These are the activations of a small neural network, seen along a few directions. Each row is one input.
In each table, some parts of the input vary, and every possible input appears once, in random order.
A made-up example of a description, with smaller parts first: values(3) and (point or line(11) or (ring(5) and line(6))).
Shared parts are said once, and a part with two or three values counts as separate values.

Other details of the inputs vary at random and push rows far along two fixed directions, the same in every table; ignore that.

A family of inputs:
r1: 0 -12 25 -25 1 15 -38 -19 -14 1 21 -17 10 18 -22 -29
r2: 18 -40 14 -32 -2 13 9 -7 10 5 8 15 5 -8 -6 -30
r3: -18 21 36 57 -34 -15 0 38 -44 -22 28 9 42 12 -11 30
r4: 9 -2 8 15 -15 -12 15 22 -29 -6 8 23 14 -9 -11 10
r5: -18 20 32 50 -36 -29 -1 39 -46 -32 25 -2 28 7 -13 34
r6: -8 3 -15 59 -19 0 21 41 12 -9 15 38 27 -15 9 27
r7: -34 80 -16 -18 46 -27 -31 -85 13 -6 -98 -91 -94 49 20 49
r8: 21 -25 5 -67 29 10 -7 -49 0 20 -29 -23 -34 3 -2 -38
r9: 14 -21 23 -36 -6 -7 -38 4 -33 -3 22 -37 5 6 -12 -31
r10: 17 -36 -11 -51 21 18 -12 -19 35 31 6 -14 -23 -13 5 -48
r11: -4 -9 4 -12 3 20 -47 15 2 13 41 -16 11 10 -13 -27
r12: -10 8 -11 53 -16 -5 29 53 -8 -15 15 31 16 -19 16 35
r13: 6 -24 13 -45 17 25 -36 -45 6 6 16 -29 3 21 -23 -54
r14: -24 -10 -30 -54 4 -4 -40 22 -16 24 21 -16 17 -7 -7 -24
r15: 23 -40 7 -56 14 12 -11 -36 19 21 -2 1 -5 5 -9 -44
r16: 11 -38 21 -27 -9 46 -6 -36 26 0 20 -19 20 4 -15 -41
r17: -45 110 -22 74 15 -30 55 -34 12 -38 -113 -9 -67 20 38 112
r18: -29 65 -6 -1 34 -12 -31 -56 7 4 -63 -63 -56 45 17 35
r19: 12 -29 -8 -28 8 11 -2 25 8 20 23 4 -3 -12 5 -25
r20: 20 -21 -15 -33 20 9 -25 7 12 32 16 -6 0 -8 -6 -37
r21: -9 24 -6 62 -21 -14 21 62 -4 -12 22 40 34 -11 4 42
r22: 16 -14 -23 -66 37 2 -27 -27 16 35 -15 -29 -42 10 4 -28
r23: 26 -54 3 -66 21 19 -11 -42 16 18 -5 -8 -15 -4 -3 -54
r24: 23 -32 3 -32 10 2 -16 -12 -8 12 13 7 15 -4 -10 -30
r25: -12 23 4 44 -27 -17 -14 62 -28 -23 30 -13 18 -4 5 28
r26: -39 19 -2 13 -33 -25 2 39 -49 -19 13 22 47 -7 -13 30
r27: -2 -21 -6 -10 9 38 -16 -6 34 10 32 -26 19 8 -11 -42
r28: -12 25 1 43 -33 -12 -1 59 -31 -22 32 -6 10 2 13 19
r29: -2 2 18 29 -22 -9 36 30 -22 -20 6 35 18 -10 2 26
r30: -8 14 8 42 -16 -12 38 14 -23 -29 -14 29 10 -8 10 41
r31: -15 56 -4 -7 32 -9 29 -99 25 -19 -120 -27 -76 25 18 45
r32: 23 -24 9 -28 6 1 -11 -6 -10 15 10 8 14 -6 -16 -31
r33: 18 -23 -18 -30 13 4 -17 18 -1 29 19 -6 -8 -10 -5 -29
r34: -3 -9 -3 0 -4 45 -5 -19 44 2 10 -25 5 2 1 -14
r35: -33 75 -3 77 -5 -28 51 -45 8 -47 -88 20 -25 20 22 94
r36: -8 11 -5 40 -15 -7 28 44 -4 -7 17 23 8 -21 13 26
r37: -8 9 -5 58 -23 2 35 50 10 -14 8 36 15 -22 7 27
r38: -11 69 -7 -26 47 -25 3 -118 17 -4 -115 -42 -77 35 17 41
r39: -10 12 -6 57 -23 -4 27 46 15 -9 14 41 24 -10 7 32
r40: -4 4 -8 41 -17 -2 17 31 17 1 19 29 18 -18 7 14
r41: -18 7 21 58 -28 17 28 12 0 -36 24 13 51 7 -16 10
r42: -2 13 13 44 -28 -25 29 32 -33 -20 15 35 24 -13 -4 34
r43: -2 4 14 57 -33 -6 35 30 -9 -21 9 48 37 -13 -8 24
r44: -6 -7 -7 -12 12 26 -35 -7 19 9 29 -22 7 12 -13 -34
r45: 13 -19 20 -38 -12 -2 -26 2 -35 -2 25 -29 -3 12 -3 -40
r46: 18 -19 -6 -54 27 -5 -16 -45 -8 15 -22 -18 -27 10 -3 -22
r47: -8 14 -9 62 -22 -2 26 46 11 -8 10 38 23 -15 4 28
r48: 15 -43 -17 -32 14 21 -9 1 27 21 12 0 -8 -14 7 -37
r49: 12 -32 -8 -25 6 18 0 13 28 18 15 7 -5 -12 4 -28
r50: -23 77 -31 -5 45 -28 8 -78 22 -1 -102 -45 -88 28 29 58
r51: 19 -36 11 -28 -2 7 -3 -20 10 14 14 11 10 -10 -8 -37
r52: 8 1 13 14 -12 -10 12 16 -15 -8 10 29 27 -4 -9 11
r53: 21 -29 8 -38 3 -4 -6 1 -17 13 15 7 3 -1 -12 -23
r54: 15 -22 -19 -20 17 5 -22 10 10 24 20 1 8 -8 1 -25
r55: -2 4 18 33 -23 -12 36 24 -23 -19 9 31 18 -17 4 23
r56: 15 -27 -23 -25 14 1 -18 16 -1 23 22 -2 -4 -8 1 -21
r57: 18 -38 14 -28 -4 10 8 -13 8 6 11 11 4 -16 -5 -34
r58: 14 -12 -13 -25 16 1 -20 1 14 28 17 -5 -1 -10 0 -26
Description of these inputs: values(2) and (point or line(8) or (values(4) and ring(5))).
The inputs of r13 and r44 match in every part but the values(2) part. If r9 is changed in the same way as r13 into r44, which row does it become? -> r25
The inputs of r49 and r2 match in every part but the values(2) part. If r56 is changed in the same way as r49 into r2, which row does it become? -> r46
Change only the values(2) part in r42. List by row number the other rows that result. -> r50

A family of inputs:
r59: -8 19 12 35 -11 -11 37 -18 -7 -23 -28 32 9 0 -2 36
r60: -2 -7 6 23 -18 2 -6 42 -10 -3 37 9 24 -6 -4 -2
r61: 21 -46 -7 -108 41 23 -62 -49 16 46 8 -54 -25 13 -12 -80
r62: 23 -53 -18 -40 -1 -4 -29 68 -19 39 66 18 26 -30 -7 -47
r63: 8 -17 6 -20 0 5 -15 9 -9 7 22 -12 1 -1 -3 -22
r64: -5 22 -19 20 15 3 29 -22 32 -2 -45 6 -27 -3 19 30
r65: 9 -25 -17 -3 2 19 5 14 28 17 21 22 13 -17 1 -22
r66: -3 1 4 -15 2 -3 -18 -10 -11 1 2 -16 3 9 -8 -9
r67: -18 34 8 27 -8 -14 10 -6 -17 -24 -22 -7 -6 12 4 35
r68: 7 -15 11 10 -15 2 -6 33 -15 -2 37 4 19 -5 -5 -10
r69: 20 -48 -1 -66 13 17 -47 0 1 35 43 -24 12 -2 -17 -67
r70: -8 18 17 63 -30 -12 51 21 -13 -32 -7 53 30 -12 -1 44
r71: -1 20 -14 1 21 -1 26 -46 36 -2 -59 -3 -45 1 21 23
r72: 4 -12 0 -63 25 7 -37 -47 1 17 -14 -40 -22 18 -7 -35
r73: 5 -21 -11 44 -19 14 27 58 17 0 41 48 39 -27 0 3
r74: 0 -5 12 41 -32 -6 9 60 -26 -14 48 22 37 -14 -6 9
r75: -13 37 3 8 6 -15 1 -31 -10 -16 -39 -23 -24 19 6 28
r76: -17 40 -7 12 11 -11 -2 -21 5 -7 -36 -24 -29 16 10 28
r77: 1 -5 13 8 -13 -3 -6 14 -19 -9 19 -2 15 3 -6 -4
r78: -18 39 1 1 12 -11 -8 -43 -3 -13 -45 -28 -26 26 4 26
r79: -17 44 -11 -26 35 -6 -21 -72 17 2 -67 -50 -54 33 10 18
r80: 2 -15 1 -9 -4 6 -16 22 -4 9 29 -6 10 -4 -5 -20
r81: -3 16 7 44 -17 -7 46 5 2 -23 -24 37 4 -9 6 39
r82: 12 -22 3 15 -14 5 30 20 9 -2 13 35 16 -19 3 0
Describe the family of inputs behind these rows. -> point or line(8) or (values(3) and ring(5))
What sort of input is r62? -> point
A walk changes only the ring(5) part. It starts at r63 and steps to r80. List the rest of the walk in order. -> r61, r72, r67
A walk changes only the line(8) part. It starts at r59 and steps to r70. List the rest of the walk in order. -> r81, r82, r71, r64, r73, r65

A family of inputs:
r83: -16 30 -9 1 11 5 -14 -35 14 -7 -28 -42 -34 23 13 2
r84: -4 25 -39 -17 35 -22 -5 2 9 20 -40 -23 -64 -7 25 22
r85: -19 32 -13 -31 26 7 -31 -42 14 3 -38 -57 -36 30 4 -1
r86: 10 11 16 -30 22 0 7 -68 11 2 -49 -28 -43 13 4 -6
r87: -11 -3 4 69 -39 9 28 57 12 -17 34 38 42 -21 5 28
r88: 13 -30 16 -39 -2 3 -19 -20 -18 2 19 -18 0 5 -8 -36
r89: -14 32 6 -14 10 -28 -22 -34 -26 -2 -31 -17 -10 22 -7 20
r90: 18 -45 -31 -67 36 28 -26 -32 39 46 8 -10 1 -4 -5 -55
r91: -39 66 -4 86 -27 -26 1 45 -19 -29 5 14 30 9 -1 68
r92: 34 -80 12 -15 -18 39 -30 65 2 20 102 7 53 -19 -18 -74
r93: -4 0 15 48 -31 -7 43 34 -11 -22 13 62 35 -14 -6 26
r94: -40 74 10 37 -6 -29 23 -28 -28 -38 -63 -15 -21 29 6 77
r95: 39 -62 -3 -26 -20 -18 -1 95 -42 25 75 44 32 -44 -3 -37
r96: 35 -61 22 -50 6 22 -21 -8 -14 15 31 -13 4 0 -16 -63
r97: 16 -11 -17 -64 42 -1 -5 -75 21 16 -50 -6 -23 2 -3 -22
r98: 9 -22 23 24 -29 -2 26 25 -5 -16 19 37 34 -19 -4 5
r99: -31 42 -8 88 -23 -1 43 36 16 -27 -6 49 19 -7 11 63
r100: 3 2 -1 0 7 21 1 -16 25 9 -3 -22 -20 4 2 -15
Describe the family of inputs behind these rows. -> values(2) and (point or line(8))
List by row number the other rows that have the values(2) part in common with r96. -> r86, r88, r89, r93, r94, r95, r97, r98
